Each row below holds a small network's activations on one input, seen along a few directions.
In each table, some parts of the input vary, and every possible input appears once, in random order.
Descriptions start from the smaller parts, as in this example, which fits no table here: one of 4 places along a line, together with either a single point or one of 11 places along a line or (one of 3 separate values, together with one of 8 places around a ring).
Shared parts are said once, and a part with two or three values counts as separate values.

Other details of the inputs shift rows strongly along three fixed directions, in all tables alike. That doesn't count.

Table:
row 1: [5, -16, -8, 58, -19, -17, -26, 3, 22, 2, -5, 18, 20]
row 2: [12, 20, -4, -67, -12, -10, -21, 23, -8, 3, 17, -23, -3]
row 3: [-9, -52, 15, 56, -1, -19, -11, -9, 16, 30, -14, 8, 40]
row 4: [-8, -41, -1, 15, 0, -10, -18, 5, 6, 24, -12, -11, 45]
row 5: [-6, -21, -28, 38, 5, -28, 18, -15, 14, 11, 2, 7, 31]
row 6: [-34, 8, -12, -11, 35, -4, 39, -42, 12, -23, -2, 6, -2]
row 7: [-40, 10, -10, -57, -19, 16, 25, -23, -27, -43, 3, 16, 7]
row 8: [10, -26, 17, 70, 3, -16, -5, 24, -7, 8, -4, 19, 30]
row 9: [35, 25, -3, -23, 7, -3, -38, 22, 8, 21, 4, -27, -33]
row 10: [14, -41, 13, 66, -9, -14, -6, -16, 22, -1, -22, 27, -6]
row 11: [21, -11, 4, 43, 19, 12, -3, 27, 21, 20, 9, -18, -31]
row 12: [35, 35, -11, -63, -12, 20, 1, 41, -10, 32, 21, -13, 19]
row 13: [-39, 0, -10, -57, -11, 21, 23, -27, -26, -52, -1, 10, 11]
row 14: [-19, -26, -2, 1, -14, -16, -8, 9, -1, 31, -5, -3, 46]
row 15: [10, -3, 5, 54, -2, 12, 20, -12, 14, 4, 0, 17, 38]
row 16: [28, 13, 1, 5, 13, 1, -41, 13, 22, 13, -4, -2, -36]
row 17: [-14, -28, -27, -1, -31, -3, 18, 40, -8, -7, 24, -21, 58]
row 18: [24, 29, 7, -58, 18, 7, -18, 59, -27, 20, 8, -13, -18]
row 19: [-6, -16, -3, 50, 1, -10, -19, 4, 15, 44, -19, 0, 21]
row 20: [-2, -11, -20, -1, -35, -23, -13, 13, -5, -9, 10, -12, 51]
row 21: [-24, 7, 35, 20, 21, 0, 5, -42, 26, -30, -5, 33, -35]
row 22: [-23, 15, 11, 3, 15, 16, 16, -36, 13, -34, -26, 20, -37]
row 23: [29, 18, 24, 29, 44, 11, -20, 29, -1, 19, -11, 1, -43]
row 24: [-46, 13, 26, 7, 18, 15, 50, -18, 11, -28, 16, 9, -28]
row 25: [31, 7, -10, 26, 45, -10, -6, -7, 29, 40, -6, -5, -49]
row 26: [-2, -34, -17, 1, 6, -28, 19, -11, 8, 6, 10, 4, 31]
row 27: [17, -18, -21, 16, -23, -1, -19, 4, -21, 6, 0, -14, 17]
row 28: [-28, 13, 27, -35, 1, -2, 29, -38, -13, -36, 2, -2, -18]
row 29: [-13, 24, 17, -56, 21, 36, 37, -19, -3, -31, 10, 2, 14]
row 30: [12, -32, -19, -26, -31, -4, -16, 10, -33, -6, 11, -19, 36]
row 31: [16, 31, -30, -70, -24, 6, -19, 38, -12, 13, -6, -12, -17]
row 32: [15, 21, 9, 19, -3, -14, -19, 1, 15, 18, 3, -2, -28]
row 33: [-31, 15, 21, 0, 34, 14, 20, -2, -16, -38, -8, 11, 3]
row 34: [8, -27, -7, -15, -30, -8, -8, 1, -29, -1, 12, -6, 23]
row 35: [30, 22, 5, 22, -3, 3, -22, -1, -7, 40, 0, 0, -59]
row 36: [23, 18, -5, -11, -8, 8, -16, 8, -7, 25, -2, 10, -49]
row 37: [-35, 22, 17, -28, 0, 0, 9, -23, 9, -32, 5, 24, -13]
row 38: [-48, 0, 9, 1, 17, 22, 47, -15, 6, -45, 11, -5, 0]
row 39: [39, 36, 0, 23, 12, 3, -26, 5, 5, 31, -15, -25, -61]
row 40: [-8, -44, 1, 25, -12, -5, 19, 21, 5, -7, 22, -9, 33]
row 41: [-37, 10, -4, -48, -8, -1, 12, -18, -9, -49, 8, -11, 29]
row 42: [12, -40, -15, -3, -24, -8, -11, 10, 1, -14, -13, 1, 30]
row 43: [-25, 18, 20, -10, 4, 7, 22, -32, 10, -24, -16, 29, -40]
row 44: [22, 45, -18, -54, -18, -1, -16, 27, -22, 21, 4, -34, -25]
row 45: [13, -8, 6, 63, 9, -8, -10, 31, -8, 13, -8, 11, 18]
row 46: [34, 42, -15, -54, 7, 34, -2, 32, -5, 21, 9, -21, 5]
row 47: [22, 30, 2, 31, 21, 7, -37, 2, 30, 15, -12, 5, -54]
row 48: [35, 5, 2, 19, 13, 16, -26, -2, 6, 22, -13, 6, -62]
row 49: [-18, -7, 31, 33, 16, 13, 19, -54, 7, -24, -13, 39, -50]
row 50: [13, 21, -38, -73, 2, -17, 3, 27, -7, 34, 20, -18, 0]
row 51: [6, -22, -10, -3, -44, -26, 0, 8, -20, -1, 8, -15, 43]
row 52: [-12, 13, 34, 24, 24, 4, 17, -50, 6, -26, -14, 1, -47]
row 53: [21, -36, 6, 29, -15, 2, 15, 2, 5, 2, 11, 10, 70]
row 54: [-39, 9, 6, -10, -10, 8, 25, -41, -24, -34, 2, 12, -3]
row 55: [-25, -38, -20, -10, -16, -9, -9, 11, -7, 9, -9, -16, 77]
Description of these inputs: one of 5 places around a ring, together with either one of 5 separate values or one of 6 places around a ring.
The inputs of row 41 and row 32 match in every part but the place on the ring of 5. If row 27 is changed in the same way as row 41 into row 32, which row does it become? -> row 35
The inputs of row 4 and row 3 match in every part but the place on the ring of 5. If row 29 is changed in the same way as row 4 into row 3, which row does it become? -> row 53
Which other rows does row 49 become when the place on the ring of 6 takes its other values? List them by row number. -> row 2, row 10, row 21, row 28, row 34
Which other rows does row 24 become when the choice among 5 separate values takes its other values? List them by row number. -> row 8, row 12, row 14, row 50
List by row number the other rows that have the place on the ring of 5 in common with row 5. -> row 1, row 7, row 15, row 17, row 19, row 20, row 31, row 44, row 45, row 54
